Each row below holds a small network's activations on one input, seen along a few directions.
In each table, some parts of the input vary, and every possible input appears once, in random order.
A made-up example of a description, with smaller parts first: one of 4 places along a line, together with either a single point or one of 11 places along a line or (one of 2 separate values, together with one of 8 places around a ring).
Shared parts are said once, and a part with two or three values counts as separate values.

Other details of the inputs vary at random and push rows far along two fixed directions, the same in every table; ignore that.

A family of inputs:
r1: [-10.1   5.7  -9.4   4.5  -6.6   2.8   5.2  24.4 -12.8 -11.0  15.9]
r2: [  1.3   9.8  -6.7  -2.0  13.6   7.6   0.4  21.5 -10.1 -14.4  13.3]
r3: [ -4.9 -12.1   4.2  12.2 -15.6   9.8   1.2 -44.1  21.3  24.5 -27.9]
r4: [ -4.4  13.3 -10.9   3.9  -0.4   6.5   0.7  15.7 -14.4 -12.9  18.4]
r5: [ -6.4   1.1  -5.9   1.0   4.7   7.9   6.8  31.0  -7.6 -13.0   8.8]
r6: [ -1.8  12.5  -9.6   5.8  10.0  17.1   6.9  22.8  -9.1 -12.9  13.5]
r7: [-23.4 -27.1  -3.3  17.8 -14.5  16.0   6.8 -37.3  31.5   2.6 -19.1]
r8: [  3.5   1.0  -3.6   3.7  10.2  14.9  -3.7  26.5 -27.3  -4.8  -3.5]
r9: [ -7.1 -14.8   8.8  11.8 -16.5   4.3   0.9 -42.4  27.5  18.6 -24.0]
r10: [-15.1 -14.8   4.9  23.5  -7.9  35.4  10.7 -32.0  29.7  17.7 -30.5]
r11: [ 13.9  14.4   3.7  -5.7   1.9  -3.4   2.4  24.5 -14.8   7.0   4.3]
r12: [  2.2  12.5   0.3   7.4  -1.4  15.4   6.9  30.8 -12.5   3.5   3.7]
r13: [ -1.9  14.0  -1.0   3.3 -10.8   8.6   0.2  22.6 -20.5   1.7   9.6]
r14: [ 32.3   4.5  20.1 -38.0   0.8 -65.6 -20.9 -22.2   2.3  15.1   2.2]
r15: [-17.0 -17.5  -1.9  19.5  -0.8  27.0  14.4 -35.9  35.9   4.4 -20.9]
r16: [ 23.2  -8.4  14.4 -40.7  10.9 -68.0 -23.8 -25.7   7.6  -6.4  12.0]
r17: [ -4.0   3.6  -6.9   0.7   9.8   8.9   4.5  26.5 -10.7 -15.0  10.3]
r18: [ -3.6  10.5  -7.4   0.1  -2.8  -1.9   2.9  15.8 -12.3 -11.1  18.3]
r19: [ -1.1  10.1  -8.1  -2.6   2.7  -2.4  -5.5  14.0 -15.2 -14.6  18.9]
r20: [ -8.3 -26.5   3.2  11.8  -5.9  11.3  -7.1 -44.4  10.6  11.1 -29.4]
r21: [ 31.7  -7.3  22.1 -51.5  21.3 -80.8 -19.7 -23.2  19.0   1.3   8.2]
r22: [  0.8  15.6  -7.0  13.4  -2.8  28.4   9.6  30.9 -18.3   8.7  -2.3]
Description of these inputs: one of 2 separate values, together with either a single point or one of 4 places along a line or one of 6 places around a ring.
- Changing only the choice among 2 separate values turns r10 into r13. The same change can be made to r6. Which row results? => r4
- Start at r16 and move only the place on the ring of 6, one step at a time. The first step leads to r19. Which rows follow, in order? => r4, r18, r1, r7

A family of inputs:
r23: [-12.3  -8.6  -8.1  11.6  -5.6  11.0   4.9  29.0 -18.5 -12.1   5.1]
r24: [-11.7   3.8  -4.4   7.8  -3.5  14.9  20.6  26.6   4.7  -3.2   8.1]
r25: [ -4.0   9.0 -16.6  11.2  17.8  27.1  10.3  17.8  -8.4 -15.1   8.5]
r26: [ 37.4  -9.2  40.4 -20.5  -5.5 -33.4 -13.7 -71.4  36.4  62.5 -52.1]
r27: [ -7.2  -0.4  -7.9   7.9  17.9  30.2   6.9  30.3 -10.1 -16.6   0.2]
r28: [-16.3   1.5  -9.9   9.7 -18.6   8.4   7.0  26.3 -12.8  -8.9  10.0]
r29: [-30.8 -24.5  -5.7  27.4 -26.6  21.4   9.0 -65.3  46.7   9.2 -26.6]
r30: [ 26.7  17.6  11.1 -39.0  11.9 -60.7 -10.3   6.0   6.7  -5.2  29.1]
r31: [ 22.1  -6.9  10.9 -39.0  20.6 -54.6 -28.1   0.7 -20.0 -13.3  13.6]
r32: [-25.2 -31.3  -9.2  23.0  -4.9  32.1  -0.9 -67.0  34.7   3.2 -30.0]
r33: [-10.9  -1.9  -5.6  11.1   7.0  21.8  11.0  37.2  -2.2  -8.9   1.9]
r34: [ 30.5  18.9  11.6 -41.2  23.8 -60.2 -15.1  -4.8   0.9 -10.7  28.5]
r35: [ 13.8  20.1   7.5  17.0 -26.8  24.7  -2.6  23.8 -40.4  35.6 -16.5]
r36: [-12.2  11.8 -14.2  12.8  -7.6  17.2   0.9  10.8 -17.5 -16.6  20.1]
- Describe the family of inputs behind these rows. => one of 2 separate values, together with either a single point or one of 6 places around a ring
- Change only the place on the ring of 6 in r24. List by row number the other rows that result. => r25, r27, r30, r33, r34
- Change only the choice among 2 separate values in r36. List by row number the other rows that result. => r34
